Each row below holds a small network's activations on one input, seen along a few directions.
Each table varies a few parts of the input and shows all the possible inputs, shuffled.
Descriptions start from the smaller parts, as in this example, which fits no table here: values(3) and (point or ring(11) or (line(6) and ring(8))).
Shared parts are said once, and a part with two or three values counts as separate values.

Other details of the inputs shift rows strongly along three fixed directions, in all tables alike. That doesn't count.

Table:
R1: [ 11   0  -6 -25   1 -12   0 -11   9  20  -1 -10]
R2: [ -6   2  -3  15  -5   2  20  -2  15 -15  -2 -21]
R3: [  2  -3  -8   9  -9  20  24 -19  -2   0  -7 -22]
R4: [ -4   9 -20  -9  14  -4 -20 -23 -21   7  -5  21]
R5: [  5   3  -6   9  -9   0  29 -24  -1 -10 -15 -16]
R6: [ 16   0  10 -27  -7  -6   3  13   7   2   1  -6]
R7: [ 14  12   2 -30  -2 -10  12 -12   0   9  -3  -3]
R8: [-14 -10 -16  34  -1  10  -2  -7 -26 -13 -10   6]
R9: [ 25  16   1 -22   2   1  18  -9   6  16   4   7]
R10: [-18   1 -14  35   9   6  -8 -14 -13 -16 -16   6]
R11: [ 13  15   7 -30  -2   1   9 -16   5  11   1  -2]
R12: [ 19   0  -4 -19   5   1  15  -4   8  28  10   2]
R13: [  9  -4  -2 -27   1 -10   9  -6   2  21   3  -8]
R14: [ -6 -17  13  22  -5  -7  14  20  16 -11   0 -21]
R15: [ -3  -9  -2  23 -14  14  31   1   5 -13  -3 -28]
R16: [-20   0 -19  33   7   1  -3 -11 -15 -18 -13   8]
R17: [-16 -11  -3  45  -6   8  -2   9 -13 -32 -13   7]
R18: [  8  12  -7 -29   1  -6   6 -13   7  11   6  -8]
R19: [ 12  -5  21 -20  -2  -9  -5  37  10   3  12 -12]
R20: [ 12   1  22 -22  -9  -4  -4  30  16  -5  14  -3]
R21: [  6  -4  14 -20   0  -3   0   7  15  15  11  -9]
R22: [  6  -1  -2 -27  -2  -5  10  -8   5  21  10  -6]
R23: [-11  -3 -22  26  -1  19   1 -30 -27 -11 -23  13]
R24: [  9  -2  22 -19  -5  -4  -4  36  12   3  19 -10]
R25: [  0  -5   5  16  -9  16  19   2   6  -7  -3 -24]
R26: [ 12  -9  12  28  -5  12  19  29  15  -9   7 -15]
R27: [ 11   3  27 -22  -6   1  -6  30  19  -2  10  -5]
R28: [ 10   5   5 -23   3 -15  -1   9  14   3   4 -12]
R29: [ -1   8   2  -4   8  -7 -20  -6 -18  -2  -2  26]
R30: [ -8  15 -12 -12   6   1  -8 -22 -24   5   0  31]
R31: [ 26   5   8 -18  -2   5  10  17  13   9   9   4]
R32: [  9   6   4 -23   4 -15   0   8  12   4   3 -11]
R33: [  2   0  22  21 -10   0  13  10  17 -24   2 -15]
R34: [  1   0  -4  -7   4   1 -22  -1 -20  -2  -3  25]
R35: [-17  -9 -16  33   0  11   0  -5 -26 -12 -11   7]
R36: [ -6  12   0  -5   4  -3 -16  -5 -16  -3   6  29]
R37: [ -7   9  -1  -6   8  -8 -15  -2 -19  -2  -3  28]
R38: [ 16  -4  11 -24  -1  -3  -1  13   3  10   6 -14]
R39: [ -2   3  -3  -7   2   7 -21  -2 -18  -2   4  27]
R40: [ -3   3 -16 -10   5  12 -16 -18 -30  13   5  22]
R41: [ -8  11  18   1   8  -2 -27  14  -7  -7   7  29]
R42: [ -7   2   7  -3   1   1 -26  22 -11  -9  10  28]
R43: [-11  12  -5  -4  13   1 -24  -5  -9   2   3  21]
R44: [  9   1  -9 -26   0 -14   2  -9   8  19  -1  -9]
R45: [ -8  -3 -15  -8  13   0 -17 -21 -23  19  -5  22]
R46: [ -6  10 -18 -10  16  -1 -21 -23 -19   9  -8  20]
R47: [-22   0 -27  32   2  12  -3 -33 -15  -1 -14  10]
R48: [-12  -3   0   3   9 -17 -32  19  -4   2   5  21]
R49: [ -3  -8  -1  20  -5  -2  12  -2  17  -4 -13 -24]
R50: [ 10   6 -16  19   1  10  30 -17  10  -1  -6 -12]
R51: [-10  -7   9   4   8  -5 -29  14  -7   3  16  23]
R52: [ 15   2  14 -27  -3   0   1  12   9   5  -3  -7]
R53: [ -6  -9   8  24 -10  -6   7  17  25 -14   4 -21]
R54: [ -1   5  -7  18 -14   9  38 -27   3 -14 -12 -19]
R55: [-20 -12 -10  37   6   7  -4 -13 -16  -6 -13   8]
R56: [ -4  -3 -12  14  -7   7  18 -23  12   2 -10 -21]
R57: [  7  -5  -6  27  -3   4  21   3  21   0  -1 -13]
R58: [ -5  -3 -17  13  -9   2  22 -21   9   1  -7 -20]
R59: [-21 -20  42  56  -8 -14 -18  77  41 -42  17 -14]
R60: [  5   4  -1  10  -6   6  26 -25   2  -8 -19 -17]
R61: [  9  12  -2 -28   4   0   3 -13  10  12   3  -9]
R62: [ -4  -6 -18  12  -6  -3  22 -18   7   1 -14 -21]
R63: [  9   2  -6 -25   3  -8  -1 -12  10  22  -5 -10]
R64: [-11  -2   3   4   7  -9 -35  14   0   2  12  22]
R65: [ -7   5  -6  -9   1   6 -16   2 -18  -1   4  28]
R66: [  3  -4   9 -22  -1  -7   5  11  12  14  14  -7]
R67: [  6   9   5 -24   1  -9   1   8  15   4  11  -9]
R68: [ -4  -7  -6  13  -6  11  24 -21   6   4  -6 -20]
R69: [-10  -1 -18  -8   7   0 -13 -21 -23  17   6  25]
R70: [-17 -15  43  33  11  -7 -58  78  -1 -28  17  25]
R71: [ 13   3  -4 -30  -5   4   9  -5  -4  17   9  -9]
R72: [ 11  -9  11 -21   2 -11   0   7  10  14   7 -10]
R73: [  1   0   9  25  -9   5  28  -9  11 -19 -18 -24]
R74: [-16 -10   1  39   3  12 -13  12 -17 -17  -9   6]
R75: [  9  -8  10 -21   0 -14   2  11  10  13   8 -10]
R76: [ -3   8 -13 -13   3  14 -16 -20 -24   7  -4  28]
R77: [ -9   6   6   2  12  -7 -33  14  -3  -7  13  22]
R78: [  3  -6  -1  11 -12   5  24   2   5 -15 -13 -18]
Each input here is: ring(6) and (point or (values(2) and line(6))).
Question: The inputs of R14 and R35 match in every part but the ring(6) part. If R51 is changed in the same way as R14 into R35, which row does it become?
Answer: R40
Question: The inputs of R23 and R63 match in every part but the ring(6) part. If R6 is changed in the same way as R23 into R63, which row does it become?
Answer: R44
Question: Which other rows agree with R36 in the ring(6) part? List them by row number.
Answer: R5, R7, R9, R11, R29, R30, R33, R37, R41, R54, R60, R73
Question: Which other rows does R32 become when the values(2) part takes its other values? List them by row number.
Answer: R67
Question: Which other rows does R3 become when the ring(6) part takes its other values? List them by row number.
Answer: R11, R21, R56, R61, R76
Question: Which other rows does R59 become when the ring(6) part takes its other values? List them by row number.
Answer: R2, R15, R30, R65, R66
